These are the activations of a small network on made-up records, seen along a few directions, one row for each record.
Each row is followed by the record's values for the fields DALO, DUNI, BEGU, KUN, GEMI, PUSAZ, PAZE.
A field that a record lacks is left out.
The largest differences between rows may come from other fields.
In the rows, zero is written as 500.
Strong random noise was added to every row along 22 fixed directions; ignore it. To show where, here is one row again and again, with new noise each time:
[260 465 518 433 556 558 452 529 316 511 533 867 430 429 508 355 343 543 658 481 328 517 404 419 330 538 495 485 511 509 638 690 437 404 663 634 583 619 363 395 489 485 293 390 548 472]
[644 564 407 544 609 617 698 504 411 407 605 518 424 415 619 579 331 570 517 473 458 468 375 496 665 775 378 608 478 453 409 552 430 429 459 474 546 650 630 521 409 432 517 411 337 279]
[409 409 611 334 427 394 516 545 581 436 320 447 467 421 421 411 567 599 270 537 713 292 660 651 229 625 540 593 339 473 637 282 514 648 451 567 407 417 422 601 674 713 532 434 562 692]
[511 374 569 582 486 538 541 456 596 433 599 693 495 540 375 247 438 608 580 518 426 666 473 671 451 302 577 515 412 743 560 458 344 484 706 798 731 714 433 499 696 538 502 503 602 417]
[529 548 438 473 469 563 450 576 529 687 541 550 313 485 713 450 286 345 711 506 443 640 569 519 655 442 424 491 383 679 555 376 431 450 466 504 675 691 176 628 538 575 560 483 433 367]
[511 492 567 554 458 586 513 667 310 398 511 499 505 596 484 576 586 443 273 517 519 458 671 417 257 489 608 416 479 504 623 318 648 592 729 618 544 586 507 667 589 472 490 377 504 663]
[422 628 411 557 670 666 624 479 648 638 617 593 507 591 397 570 418 535 543 340 505 483 461 472 493 569 519 588 806 428 437 511 706 401 620 644 380 558 623 642 497 593 552 295 331 493]
[426 531 524 370 624 560 451 553 516 499 393 446 390 300 473 494 657 804 601 350 281 524 469 405 519 669 478 532 371 505 588 564 567 286 585 359 384 582 292 330 315 400 495 244 664 539]
[432 532 265 418 578 627 466 518 670 409 266 434 424 435 515 360 187 460 616 656 591 334 551 617 626 333 327 376 403 640 660 451 351 546 482 557 505 558 596 381 558 588 363 470 488 407]
[458 550 664 535 381 494 528 450 374 453 378 367 505 348 536 520 550 518 439 376 487 442 650 448 596 763 570 433 529 650 560 334 673 493 516 375 469 529 497 619 556 450 485 381 507 562]
[567 471 462 546 681 481 484 333 628 604 380 537 552 474 439 441 431 468 603 517 518 514 419 630 537 583 440 615 426 498 349 434 368 464 476 552 490 427 461 362 548 474 502 538 627 304]
[506 544 399 515 374 578 717 553 405 258 624 287 810 733 512 640 294 443 457 474 618 446 623 514 830 388 543 587 308 601 423 314 758 543 577 679 282 511 595 479 441 347 489 294 385 637]
[453 425 730 682 510 498 453 339 317 547 634 662 548 560 585 400 529 465 720 504 356 534 436 517 484 662 530 614 375 485 378 607 530 251 710 589 554 476 507 561 472 515 594 616 522 477]
[548 519 360 574 347 477 602 506 487 537 378 523 477 438 493 542 440 519 498 508 586 573 470 494 716 484 455 575 580 479 578 457 466 789 229 534 646 558 315 536 585 528 327 498 576 490]
[332 458 659 431 353 493 404 460 372 490 536 554 480 538 480 464 639 531 531 442 387 483 554 381 253 524 661 404 519 450 589 640 514 433 716 367 479 483 530 516 505 485 557 417 425 621]
[689 525 473 644 579 476 483 399 563 488 471 454 597 657 616 653 499 484 421 475 409 680 428 437 662 506 463 538 600 424 367 481 412 489 403 366 461 621 606 425 524 434 705 534 469 380]
[462 608 508 496 541 408 531 464 615 369 460 350 634 536 535 550 512 460 271 629 558 404 547 434 582 397 538 465 461 438 565 444 553 617 418 616 412 406 665 559 573 398 412 579 477 649]
[488 355 417 547 430 596 614 597 282 271 462 536 491 724 662 589 454 698 402 533 572 564 520 297 520 658 275 765 439 293 419 415 325 496 270 453 416 486 394 453 376 569 508 359 449 700]
[637 543 758 696 344 553 563 559 503 417 556 453 413 477 623 537 535 546 575 531 488 665 359 557 640 563 552 607 556 660 508 581 655 553 430 423 673 723 449 651 604 619 622 569 591 389]
[558 435 246 440 495 461 557 388 564 507 679 423 538 703 663 509 290 386 497 594 534 539 605 524 646 575 320 715 384 508 311 296 369 343 381 625 538 285 544 550 441 485 497 597 372 446]
[666 292 595 538 364 434 446 448 269 456 453 556 555 476 435 546 571 565 504 401 524 518 417 548 441 767 464 599 563 390 421 557 445 527 472 341 502 388 505 382 435 526 532 520 611 448]
[619 256 571 506 555 579 450 444 517 494 469 449 424 488 392 404 668 692 509 386 554 554 502 412 531 464 439 401 539 637 413 365 476 457 522 512 525 440 586 651 601 594 525 424 484 538]
[531 483 632 347 677 438 443 603 647 474 483 465 574 563 520 584 506 478 361 524 668 445 386 375 477 396 448 534 503 309 401 598 410 556 325 450 231 356 523 466 451 511 570 532 420 616]
[415 581 436 622 474 478 312 420 588 570 385 500 615 646 548 503 384 338 604 536 428 473 610 533 597 441 431 488 658 387 581 569 474 364 564 463 390 423 569 385 390 562 583 646 529 616]

[506 421 640 755 443 551 502 271 465 414 509 538 605 737 451 379 469 654 607 490 521 730 408 499 475 542 467 645 630 432 472 276 364 554 429 644 538 369 336 479 556 485 456 400 543 582] | (DALO geba; KUN far; GEMI gitu; PUSAZ rarav; PAZE lefik)
[708 640 376 722 704 679 297 370 562 582 438 224 468 640 533 617 538 374 627 536 355 573 526 476 483 487 453 302 634 474 482 299 623 358 717 366 505 414 663 472 420 368 600 460 535 338] | (DALO geba; KUN far; GEMI gitu; PUSAZ rarav; PAZE kapa)
[705 398 430 308 761 421 435 879 490 455 469 670 349 235 509 562 543 551 129 497 430 520 467 508 378 500 392 430 495 662 606 484 561 517 469 609 628 746 452 479 556 533 394 569 784 385] | (DALO geba; KUN far; GEMI keduk; PUSAZ rarav; PAZE kapa)
[552 400 788 663 338 396 345 470 351 597 202 551 491 437 486 454 604 411 539 507 710 454 502 565 391 568 503 453 497 301 590 463 374 795 341 326 478 455 280 551 622 701 598 619 583 615] | (DALO geba; KUN far; GEMI gitu; PUSAZ ziv; PAZE lefik)
[519 711 623 573 537 690 659 822 616 328 676 483 346 427 533 446 401 483 493 602 575 553 456 440 597 374 461 534 561 581 585 650 369 513 475 605 640 646 390 605 359 418 396 551 445 549] | (DALO geba; KUN far; GEMI gitu; PUSAZ ziv; PAZE kapa)
[558 545 552 445 647 585 669 356 631 371 574 394 398 581 514 558 582 639 288 541 532 597 364 390 209 683 568 556 612 512 280 384 341 548 396 353 561 470 716 550 676 383 553 337 323 252] | (DALO tiz; DUNI fose; BEGU kubab; KUN far; GEMI gitu; PUSAZ rarav; PAZE lefik)
[485 442 282 423 571 412 373 566 555 630 503 572 471 535 558 498 482 246 366 613 463 411 734 484 436 441 388 465 535 513 439 486 374 322 540 559 579 344 625 521 458 516 483 812 537 538] | (DALO tiz; DUNI nuzez; BEGU kubab; KUN far; GEMI gitu; PUSAZ rarav; PAZE lefik)
[566 473 527 559 417 533 725 447 714 547 547 360 394 306 242 343 737 614 575 480 661 418 596 607 588 557 531 643 377 476 336 568 182 476 490 512 624 335 488 602 419 446 533 652 475 542] | (DALO geba; KUN duk; GEMI keduk; PUSAZ rarav; PAZE lefik)
[337 493 539 428 499 405 467 483 365 424 249 667 548 299 488 424 436 624 349 374 393 450 604 389 546 603 496 319 605 533 725 475 348 544 423 446 428 650 443 358 533 413 371 383 520 635] | (DALO tiz; DUNI fose; BEGU doro; KUN duk; GEMI keduk; PUSAZ rarav)
[476 520 779 656 491 583 410 486 426 394 560 490 573 561 434 375 416 471 567 475 612 466 485 474 491 460 492 354 694 480 605 429 525 505 581 640 424 351 535 628 458 517 425 497 391 698] | (DALO tiz; DUNI fose; BEGU kubab; KUN far; GEMI keduk; PUSAZ rarav; PAZE lefik)
[405 541 503 511 395 392 379 394 553 596 462 597 544 610 655 502 293 323 631 562 480 609 435 570 536 504 472 580 636 530 490 579 487 505 336 403 533 480 415 403 554 629 523 640 532 382] | (DALO tiz; DUNI fose; BEGU doro; KUN far; GEMI keduk; PUSAZ ziv; PAZE kapa)
[415 611 753 561 356 312 566 516 350 525 732 740 572 447 583 468 423 386 467 469 411 614 471 479 476 657 620 660 546 364 565 632 384 514 456 616 588 517 233 535 434 350 452 635 496 592] | (DALO geba; KUN duk; GEMI keduk; PUSAZ rarav; PAZE lefik)
[567 628 461 541 536 630 555 631 450 497 606 400 525 572 457 657 500 461 579 509 488 495 438 588 400 612 541 684 433 406 466 490 772 467 666 533 451 460 373 427 330 423 494 360 632 434] | (DALO geba; KUN far; GEMI gitu; PUSAZ rarav; PAZE lefik)
[399 677 465 689 423 543 667 590 539 443 341 554 592 479 472 661 463 437 402 450 554 434 525 552 697 660 506 670 821 511 418 729 667 522 374 365 439 667 657 430 439 620 540 606 596 498] | (DALO tiz; DUNI fose; BEGU kubab; KUN far; GEMI gitu; PUSAZ rarav; PAZE kapa)
[518 444 422 407 568 500 578 490 465 561 688 630 606 486 318 420 329 552 505 197 500 422 643 666 502 711 474 562 556 449 451 364 416 274 720 649 323 467 484 442 302 464 607 314 310 546] | (DALO geba; KUN duk; GEMI gitu; PUSAZ rarav; PAZE lefik)
[579 428 287 401 380 368 467 382 461 571 501 414 609 654 644 709 400 452 578 544 553 584 301 530 690 441 452 626 451 468 374 500 783 683 195 384 434 406 500 415 575 600 465 484 542 322] | (DALO geba; KUN duk; GEMI gitu; PUSAZ rarav; PAZE kapa)
[424 466 698 450 468 627 545 572 359 406 669 567 493 453 474 399 378 590 655 287 481 581 477 342 623 547 490 439 589 664 476 538 480 329 584 484 407 544 404 511 361 398 448 281 351 572] | (DALO geba; KUN duk; GEMI keduk; PUSAZ rarav; PAZE kapa)
[406 579 359 499 612 588 467 482 714 625 346 455 377 566 506 606 700 506 637 651 406 650 349 355 362 315 533 597 458 457 333 722 472 505 438 272 545 528 440 305 547 461 512 512 716 303] | (DALO geba; KUN duk; GEMI keduk; PUSAZ rarav; PAZE lefik)
[416 502 360 400 533 416 514 329 645 490 544 472 699 757 641 531 232 458 480 378 493 561 592 514 694 459 427 559 510 490 355 372 413 360 405 415 200 569 635 384 503 547 763 381 220 500] | (DALO geba; KUN far; GEMI gitu; PUSAZ ziv; PAZE kapa)
[361 535 497 378 577 388 275 365 515 605 218 470 524 432 558 440 406 278 517 613 499 445 553 517 333 454 534 309 410 620 567 324 486 594 466 400 483 381 409 345 665 423 344 517 649 380] | (DALO tiz; DUNI fose; BEGU kubab; KUN far; GEMI gitu; PUSAZ ziv; PAZE kapa)
[324 686 207 382 710 536 436 505 695 845 238 529 243 367 577 550 658 523 613 529 280 523 587 371 426 408 513 451 310 388 591 530 401 478 483 335 539 705 180 426 513 463 555 379 571 418] | (DALO geba; KUN far; GEMI gitu; PUSAZ rarav; PAZE lefik)
[611 510 410 651 460 529 687 427 488 488 473 439 516 475 548 597 553 698 535 437 475 558 440 530 787 671 424 722 448 438 422 450 618 517 340 511 494 632 474 546 498 553 586 421 557 474] | (DALO geba; KUN duk; GEMI keduk; PUSAZ rarav; PAZE lefik)
[401 634 352 587 535 625 353 627 739 587 478 543 405 532 411 341 391 398 671 611 384 558 652 607 496 265 433 461 644 603 716 533 371 322 691 684 663 474 323 405 342 494 387 646 681 592] | (DALO tiz; DUNI fose; BEGU kubab; KUN far; GEMI gitu; PUSAZ rarav; PAZE lefik)
[538 403 522 488 607 559 375 634 192 598 503 624 436 512 686 588 461 377 609 568 445 399 450 444 441 595 406 502 304 466 488 507 712 388 609 558 506 493 400 575 430 585 478 524 553 474] | (DALO tiz; DUNI fose; BEGU kubab; KUN duk; GEMI gitu; PUSAZ rarav; PAZE lefik)
[655 545 369 296 479 317 502 559 604 530 611 363 467 433 544 639 494 536 158 362 444 537 667 573 431 853 441 640 654 459 542 248 524 389 369 408 459 387 455 500 375 438 580 467 499 504] | (DALO geba; KUN duk; GEMI gitu; PUSAZ rarav; PAZE lefik)
[593 501 604 748 512 607 531 433 242 417 445 485 391 532 573 532 690 543 381 541 376 638 526 420 293 681 596 431 467 623 482 252 573 574 627 472 787 648 469 653 673 411 467 410 586 374] | (DALO tiz; DUNI fose; BEGU kubab; KUN far; GEMI gitu; PUSAZ rarav; PAZE kapa)
[542 438 521 565 502 532 476 286 630 492 704 518 545 620 456 392 441 571 733 460 412 695 316 484 611 393 489 508 655 559 346 645 346 336 522 477 534 422 650 407 471 442 531 549 414 351] | (DALO geba; KUN far; GEMI keduk; PUSAZ ziv; PAZE kapa)

Here are new rows. What are their fields?
[478 531 396 613 573 295 536 192 448 693 350 616 671 536 622 667 497 383 434 505 523 309 395 572 589 638 517 565 475 189 393 594 709 657 362 477 338 578 813 602 721 716 687 618 357 395] | (DALO geba; KUN duk; GEMI keduk; PUSAZ rarav; PAZE kapa)
[451 543 461 404 513 295 387 492 595 643 531 542 468 583 697 650 564 495 258 503 413 480 556 538 311 674 488 654 615 342 580 438 773 421 387 454 403 516 554 645 577 775 711 583 506 583] | (DALO geba; KUN duk; GEMI gitu; PUSAZ rarav; PAZE kapa)
[535 651 376 609 621 504 557 466 566 486 446 380 660 537 551 620 518 418 546 611 407 518 440 475 803 253 554 459 297 555 427 546 664 532 518 587 464 604 575 387 506 293 466 568 606 421] | (DALO tiz; DUNI fose; BEGU kubab; KUN duk; GEMI gitu; PUSAZ rarav; PAZE lefik)
[432 557 551 611 402 603 560 592 593 481 439 646 576 511 357 400 274 479 682 402 603 441 514 740 607 414 515 532 657 541 597 653 444 512 609 541 406 721 486 373 465 671 640 467 476 527] | (DALO geba; KUN far; GEMI gitu; PUSAZ ziv; PAZE lefik)
[647 548 315 399 414 413 436 455 606 604 379 333 449 295 324 494 503 594 464 307 507 452 618 684 541 630 483 387 609 404 726 329 417 621 459 364 474 450 386 414 395 469 497 371 503 494] | (DALO geba; KUN far; GEMI gitu; PUSAZ ziv; PAZE kapa)
[519 474 567 518 445 458 536 340 541 484 434 360 727 510 266 484 579 588 572 414 646 456 394 531 630 316 635 397 488 447 489 482 593 742 480 551 323 344 548 432 562 402 421 376 489 593] | (DALO geba; KUN far; GEMI keduk; PUSAZ ziv; PAZE kapa)
[438 424 361 412 339 514 430 557 402 506 320 424 497 475 526 601 495 374 674 621 547 433 449 542 496 513 446 615 392 605 402 668 728 527 444 298 504 389 491 296 478 588 370 568 803 351] | (DALO geba; KUN far; GEMI keduk; PUSAZ rarav; PAZE kapa)
[478 388 401 534 651 459 467 451 556 558 533 692 550 581 431 485 621 606 459 440 371 546 447 474 452 408 479 528 568 411 412 660 467 366 585 571 466 583 662 441 503 579 595 570 534 512] | (DALO geba; KUN far; GEMI gitu; PUSAZ ziv; PAZE kapa)
[476 491 642 347 556 571 423 677 585 474 481 545 410 546 596 492 395 570 561 435 507 640 419 434 457 346 494 446 481 575 569 516 435 509 456 368 373 719 271 425 516 575 654 302 441 493] | (DALO geba; KUN far; GEMI gitu; PUSAZ ziv; PAZE lefik)
[350 469 400 377 573 616 458 561 484 517 305 378 486 470 390 587 694 513 560 554 551 463 438 284 426 329 539 434 434 617 400 566 789 595 503 416 422 364 495 403 556 433 228 351 742 478] | (DALO geba; KUN far; GEMI keduk; PUSAZ ziv; PAZE kapa)
[631 386 543 538 499 518 428 513 512 587 660 500 573 575 297 460 545 530 647 469 598 476 377 699 437 385 539 532 497 449 524 479 744 538 671 756 494 309 456 574 457 608 460 504 574 550] | (DALO tiz; DUNI fose; BEGU kubab; KUN far; GEMI gitu; PUSAZ ziv; PAZE lefik)
[498 572 525 528 411 542 597 385 595 257 383 262 486 376 369 398 465 614 464 583 631 353 523 621 426 680 492 510 516 490 586 436 334 593 471 420 512 339 661 408 492 414 377 455 512 470] | (DALO geba; KUN far; GEMI keduk; PUSAZ ziv; PAZE kapa)
[450 569 783 585 481 499 509 401 536 629 501 440 618 445 282 502 558 427 617 368 775 332 365 540 502 524 638 434 720 357 470 595 782 693 495 530 293 270 589 700 540 621 469 462 369 606] | (DALO geba; KUN duk; GEMI keduk; PUSAZ ziv; PAZE kapa)
